Each row below holds a small network's activations on one input, seen along a few directions.
In each table, some parts of the input vary, and every possible input appears once, in random order.
Descriptions start from the smaller parts, as in this example, which fits no table here: ring(8) and (point or (values(2) and line(4)) or ring(11)).
Shared parts are said once, and a part with two or three values counts as separate values.

Other details of the inputs shift rows strongly along three fixed directions, in all tables alike. That doesn't count.

Table:
r1: [ 20 -35  17   9  -4 -23 -18  19 -11  25  12]
r2: [-9 14  2  4  8 -3 -3 -2  0 -9 -3]
r3: [ 10  19  -4  15  -4  -8  -1 -14  11   0  -9]
r4: [-20   5  10  -4  13   6  -8   4  -1 -12   5]
r5: [  4  -1 -12  14  -9  24  27 -11   3  20  -3]
r6: [ -4  12 -20  14   4  17  21 -12  -2  13  -8]
r7: [  5 -47  13 -17 -19  -5 -15  19  -1  12   4]
r8: [  3   9 -19  17  -1  17  31 -15  -5  15  -7]
r9: [  1 -39   8 -20 -13  -3 -17  19  -9   4   8]
r10: [ 0  5 -1  7  7  1  6 -4 -1 -6 -3]
r11: [ -1 -32  17 -21  -9  15  -7  12  -1   4  14]
r12: [ 24 -33  11  -9 -23 -19 -21  12   4   2   1]
r13: [-17   9  -1  -6  10   7  -2   4  -3  -9   8]
r14: [ 12  13 -17  17  -2  -7  11  -8   2   3 -11]
r15: [ -3  22   4   5  13 -16 -13  -4  10 -11 -14]
r16: [ 19  22   0  35  14 -27  -7  -6  -3  16  -4]
r17: [-8  3  4 -8  9 23  7 -1 -4 -6 14]
r18: [ 25  -1 -18   5 -15 -25   0   3   1   4  -8]
r19: [-16  10   0   7   9  19  14 -10   1   5  -1]
r20: [ -3   1  15  -6  10   2 -11   4   9  -9  -2]
r21: [-22  -1   8 -10  20  17  -6   6  -4 -10   7]
r22: [ 10  21  -6  16   0 -17   2 -12   2  -4 -15]
r23: [ -5   0   8  -1   7   9  -4   0   2 -11   7]
r24: [  4  13 -10   4   7 -10  -4   0   5  -8  -4]
r25: [-17   7   7  -1  18  13 -10   2  -1 -13   2]
r26: [  6 -45  13 -22 -25  -4   2  15  -5  15  13]
r27: [ 23  -4  -4  -2 -20 -17   3  -2  -1   5   1]
r28: [  3  -7  16  -6  -4 -13 -19   5   3 -14   5]
r29: [ -3  -6   1  -6   4  -4 -14   8  -7 -10   0]
r30: [ 22 -20  -1   0 -27 -18   4   2   0  12   0]
r31: [ 16 -26   7 -13 -13 -32 -24  20  -6  -9  -1]
r32: [  4  33   5  16  11 -11 -13 -12  14 -16 -13]
r33: [-24  -9   7 -13   8  16   7   7  -7   0  11]
r34: [ -2  -4   9  -2   4   7 -11   1   1 -10   5]
r35: [ 18  16 -14  12  -7 -28   0  -8   4   3 -17]
r36: [  7  16 -14  12   2  11  20 -15   8  12  -8]
r37: [ 20  -8 -11   4 -20 -24   4  -3   5  18 -13]
r38: [ -3 -13  21 -12  -3  -4 -25   8   3 -11   8]
r39: [ -8  -7  11 -15   7  17  -4   5  -4 -10  17]
r40: [ 11 -20  -7  -4 -20 -16   8   5  -4  15  -1]
r41: [-22   2  17  -5  13  10 -14   5   4  -9   0]
r42: [ 10  16  -8  14   5  -9  10  -9   1  -4 -11]
r43: [ -5 -15  10 -10   4   0 -10   9   3   0  -2]
r44: [-23 -11  17  -7  15  27   2   6  -2  -3   6]
r45: [ 22  -1 -13   3 -11 -31  -1   9  -2  -5  -4]
r46: [ 1 12  1  9 10 -1 -2 -7  6 -6 -9]
r47: [ -3  22   7   7  13 -14  -8  -5   2 -18  -8]
r48: [ 12 -18 -12  -1 -25   5  32  -4  -4  29   3]
r49: [  9  13  -5   2  -5   0   3 -10  -1  -1   1]
r50: [-26 -14  -3  -3   1  41  35  -4 -13  18  14]
r51: [ -8  12  11  -6   8   8 -10  -5   5 -10   7]
r52: [-12  11   6  -4  12 -10 -17   6  -5 -20   2]
r53: [ -2 -17   5 -11   1  -5  -4  12  -3  -2   4]
r54: [ 19  12 -17  17  -7 -13   3  -9   6   7 -17]
r55: [ -6  -1  11  -1   8  11 -11   0   7  -8   5]
r56: [-21  -5   0  -7   3  40  25  -6  -4  17  13]
r57: [  8   1 -15  12  -8  15  27 -11  -2  14   1]
r58: [-29   4  11 -11  17  14 -14   7 -10 -16   9]
r59: [ 19  18 -16  15  -9 -30  -5 -10   5   2 -19]
r60: [-15   3  -6   1   1  33  28 -11   1  20   6]
r61: [-14   8   8  -6  21  -1 -12   6   1 -19   2]
r62: [ -6  11  11  -6  18   3  -7   1   4 -17   3]
r63: [ 11 -29 -21  -1 -24  11  29  -1  -6  36  -1]
r64: [-22   3  12 -11  16   7 -13   4   1  -9   4]
r65: [ -8 -28   2 -15  -5  13   5  14  -5   8  11]
r66: [  6 -17  12 -16 -12  -6 -10   8  -3  -4  12]
r67: [-18  18   7  -4  19  -4 -16   4  -5 -23   2]
r68: [  0   3  22 -12   4 -10 -27   5   7 -18   3]
r69: [ -5 -19  -1 -13  -3   4  -2  15  -9  -2  12]
r70: [  5   6 -13   9  -8  -7   7  -7   0  10 -12]
r71: [  7  14 -19  11  -7  -7  17  -8   2  10  -9]
r72: [  3 -37  17 -16 -18 -10 -13  13  -4   6   4]
r73: [-5 12 -3  3 14  1 -4 -4  7 -4 -6]
r74: [  0  17  -9   4  11 -10  -2   4  -1 -17   2]
r75: [-22 -14  -4  -8   4  53  32  -4  -6  22  16]
r76: [-12  11  13   0  21   5 -15  -1   3 -19  -2]
r77: [ 16 -35  10  -8 -21 -18 -16  16   3   9  -7]
r78: [ -6  18 -24  10  -2   9  30  -6  -7   8   4]
r79: [  9  18  -9   5   3   9   5 -13   3  -2   0]
r80: [-12   8  -2   5   4  11   4  -6   3   6  -3]
r81: [-15   5  19  -1  13   2 -11   1   4 -12  -4]
r82: [-19   2   4  -7  17  11  -9   8  -8 -16   8]
r83: [  9 -21 -20   1 -27   2  20  -2 -10  29  -2]
r84: [ 13  22 -11   9  -1 -30  -8  -4   8  -8 -11]
r85: [  8 -23 -26  -1 -31   6  40   5 -14  31   9]
r86: [-11   0   1   0   1   8   0   0  -3   2   0]
r87: [ 32   0  -2   1 -15 -26 -14  -3   9  -2  -7]
r88: [ -6  22 -23  11   1   8  23  -8  -6   6   0]
r89: [11 15 -6  4  2  3  0 -9  1 -6  0]
r90: [ 23  15 -12   7 -14 -12   4 -14   4   5  -6]
r91: [ -6  14   7   4   6   5  -7  -7   3 -11   2]
r92: [ 10 -22  14 -10 -15 -27 -29  13   3  -3  -4]
r93: [-29  -1   4  -5   9  46  27  -6  -1  16  11]
r94: [ 11  20  -5   9   7  -7   0 -10   7  -6  -9]
r95: [  3  23   8   2  19 -12 -13  -3   9 -22  -5]
r96: [ 12  13 -12  13   0 -13   4  -5   2  -2 -12]
r97: [-5  4  6 -4  3  5  1 -3  2 -1  2]
r98: [  1   8 -12   7   4  -1   0  -5   1   2  -7]
Each input here is: values(2) and (point or (line(6) and line(8))).
- The inputs of r34 and r91 match in every part but the values(2) part. If r24 is changed in the same way as r34 into r91, which row does it become? => r84
- The inputs of r29 and r58 match in every part but the values(2) part. If r62 is changed in the same way as r29 into r58, which row does it become? => r48
- Start at r71 and move only the line(8) part, one step at a time. The first step leads to r70. Which rows follow, in order? => r15, r41, r81, r93, r32, r68
- Start at r18 and move only the line(8) part, one step at a time. The first step leads to r9. Which rows follow, in order? => r63, r54, r76, r75, r12, r79
- Change only the values(2) part in r50. List by row number the other rows that result. => r10
- Change only the values(2) part in r3. List by row number the other rows that result. => r55
- Change only the line(6) part in r80. List by row number the other rows that result. => r2, r4, r41, r86, r92

Table:
r99: [ 24  27   5  22   8 -20  -3 -15  14   2 -18]
r100: [ 22   3  19 -12   3 -47 -50  12  15 -34 -11]
r101: [ 22 -24 -11   0 -16 -17  -1  14  -6   9  -2]
r102: [-25  31  16   9  33  15 -18 -11  11 -21  -6]
r103: [ 25  -2  29  -4   4 -48 -57   8  15 -28 -10]
r104: [-17  27 -20  15  18  12  19  -9  -1  -1 -10]
r105: [-27  31   2   2  31   8  -7  -2  -5 -22   4]
r106: [  7 -27 -10  -3 -17 -16   1  14  -4  12  -9]
r107: [-24  10  11 -13  13  18  -3   0  -2 -14  11]
r108: [-19 -20  15 -21  12   7 -15  20  -9 -11  17]
r109: [ -5 -31  11  -5  -6  29   6   3  -5  14  15]
r110: [-19  37  10  -1  28  14 -10  -7   2 -31   8]
r111: [ 19 -26   2  -1 -23 -11 -10   5   1  22  -5]
r112: [-20 -30  -2 -13  -6  16  12  14 -12  13   8]
r113: [-16 -29  -2 -14  -5  17  12  14 -12  12  13]
r114: [ 23 -28  13   2 -21 -14   1   4   5  24  -7]
r115: [-20 -18  24 -27   3   9 -18  14  -4 -15  16]
r116: [ 14  24 -20  15   7 -18   4  -6   1  -4 -11]
r117: [-12   8 -19   7   3  16  25  -5 -10  11   3]
r118: [ 15   3  15  -6   5 -44 -42  16  -2 -31  -1]
r119: [-12 -24  36 -15  12  16 -21  11   1 -11  15]
r120: [ 17 -23  -8  -3 -18 -14   3  11 -11   9   5]
r121: [-22   7   9 -12  15  19  -4   1   4 -14   7]
r122: [ -3   9 -15   3   1  24  25 -11   2   8   1]
r123: [ -7 -25   5 -16 -12  25  11   6 -10   8  19]
r124: [-18 -24  32 -17  10  14 -22  10   4  -8  11]
r125: [-27   8  10 -11  12  17  -3   0   1 -14   5]
r126: [ 21 -21  -2 -10 -26 -15   1   4  -3   9   3]
r127: [-30  29   0   4  30   8  -5  -1  -1 -21  -3]
r128: [ -8   8 -17   5   4  15  25  -6 -13  11   7]
r129: [ 26   5  -7  17 -10  -8  14 -16   9  18 -13]
r130: [ 22 -23  -4 -10 -24 -14   1   5   2   9  -1]
r131: [-23  37  19   8  33   6 -16  -3   1 -25  17]
r132: [ 13   2  15  -9   5 -47 -41  15  -1 -28  -2]
r133: [ 18   4 -10  19 -14  -9  13 -16  10  18 -19]
r134: [ 15 -27   3   0 -24 -12 -10   6   2  23  -9]
r135: [ 16 -28   5  -1 -24 -13  -7   3   4  21 -10]
r136: [ 15  10 -20  11 -17 -11  17 -13   7  11 -17]
r137: [ -2  11 -14   5  -1  25  25 -11  -1   5   5]
r138: [-11   9 -15   5  -2  22  26 -12   4  10  -6]
r139: [ 23   5 -14  16 -11  -6   5 -11   4  20 -11]
r140: [ -3 -30  21  -4  -3  27  11   5  -4  19  13]
r141: [ -6  10 -14   3  -3  20  24 -11   2   9  -1]
r142: [ -4   7  -3  12   4  24  22 -16   5  17  -4]
r143: [ -8  33 -15  11  13  16  16 -16   8  -6  -8]
r144: [ 19 -29  10   0 -24 -14  -2   2   7  21 -11]
r145: [ 24   8  -3  23 -12 -16  14 -14  11  23 -23]
r146: [-17 -27  -1 -14  -7  15  12  12 -17  13  16]
r147: [-22   6   7 -11  16  21  -5   2   5 -14   4]
r148: [ -9  34 -13   9  11  14  17 -17   5  -6  -5]
r149: [-19   8  10 -13  16  20  -4   0   2 -15  10]
r150: [ 14  24 -22  17   9 -17   4  -5   3  -4 -14]
r151: [  0  35 -14  10  10   9  15 -18   5  -6  -4]
r152: [ 15  26 -17  17   4 -19   2  -7  -2  -8  -8]
r153: [-20 -29  -1 -13  -7  15  12  13 -14  13  10]
r154: [ -9 -25   4 -19 -11  23  12   6  -7  10  17]
r155: [ 16  26 -20  20   8 -15   3  -6   2  -8 -12]
r156: [-22 -23  13 -19  13   7 -17  23  -6 -11  10]
r157: [-17   8  11 -10  15  22  -4   1  -1 -18  14]
r158: [-24 -20  16 -19   6  -2 -17  19 -10 -11  10]
r159: [ 17   1  13  -5   6 -44 -42  18   3 -31  -5]
r160: [ -1   7  -7  13   4  28  17 -14   0  14   2]
r161: [-16 -28  -2 -14  -6  16  12  13 -14  12  14]
r162: [  7   7 -23  14 -12 -14  19  -7  -7  13 -11]
r163: [-11 -28  -1 -14  -4  16  11  12 -15  12  17]
r164: [ -7 -31  12  -9  -4  26   8   1  -2  17  13]
r165: [ 14  27 -16  15  -3 -20   0 -13  14  -6 -24]
r166: [ 16 -25  -9  -5 -15 -14   2  12  -6  11   0]
r167: [-16  34   9  -1  30  13 -14  -5   7 -33   4]
r168: [-16 -29  -3 -13  -4  18  12  14 -12  13  12]
r169: [  6 -23  -6  -5 -22 -20   3  10 -11  13  -1]
r170: [-20  10  11 -13  15  19  -3   0  -3 -15  14]
r171: [ 10  10  -9  18 -16 -17  15  -9   0  21  -2]
r172: [ 21 -29   4   1 -23 -12  -6   2   4  17  -5]
r173: [-26  11  18  -2  17  10  -6   3  -3  -5  19]
r174: [ 13  25 -18  14   5 -19   4  -8  -2  -4  -9]
r175: [ 23 -21  -2  -7 -27 -12   1   5  -2   7   3]
r176: [ 15  11 -19  10 -18 -11  17 -13   7  11 -17]
r177: [ 12  29 -12  12  -6 -21   3 -15   9  -6 -19]
r178: [ 27  -5  34  -3   4 -50 -59  10  15 -34  -9]
r179: [-7 12 -5 11  3 13 21 -9 -5 18 14]
r180: [ -9  34 -12   9  10  14  16 -17   4  -5  -4]
r181: [-11 -26   0 -12  -6  18  11  12 -19  10  21]
r182: [ 14  12 -18  10 -20 -13  18 -13   2  11 -13]
r183: [ 24   2  21 -10   2 -46 -53  14  14 -38  -9]
r184: [ 13   7 -26  15  -7 -10  18  -4  -1  12 -13]
r185: [-14 -21  22 -23   7  15 -19  16   0 -19  17]
r186: [ 15  26 -19  18   6 -17   4  -6   0  -7 -10]
r187: [ 13 -22  -1  -9 -30 -17   1   4  -2  10  -4]
r188: [ -6  30  -5  15  20  19   5 -19   6   1  -5]
r189: [ 21   5 -13  16 -13  -7   8 -14   7  20 -15]
r190: [-17  34  15   9  36  17 -24  -7   6 -24   2]
- What is each input in this table made of? => line(4) and (point or line(6) or (values(2) and line(8)))
- The inputs of r162 and r118 match in every part but the line(4) part. If r153 is changed in the same way as r162 into r118, which row does it become? => r120
- The inputs of r119 and r142 match in every part but the line(4) part. If r175 is changed in the same way as r119 into r142, which row does it become? => r180
- The inputs of r107 and r110 match in every part but the line(4) part. If r113 is changed in the same way as r107 into r110, which row does it become? => r186
- Change only the values(2) part in r143. List by row number the other rows that result. => r184
- Start at r140 and move only the line(6) part, one step at a time. The first step leads to r119. Which rows follow, in order? => r178, r109, r160, r190
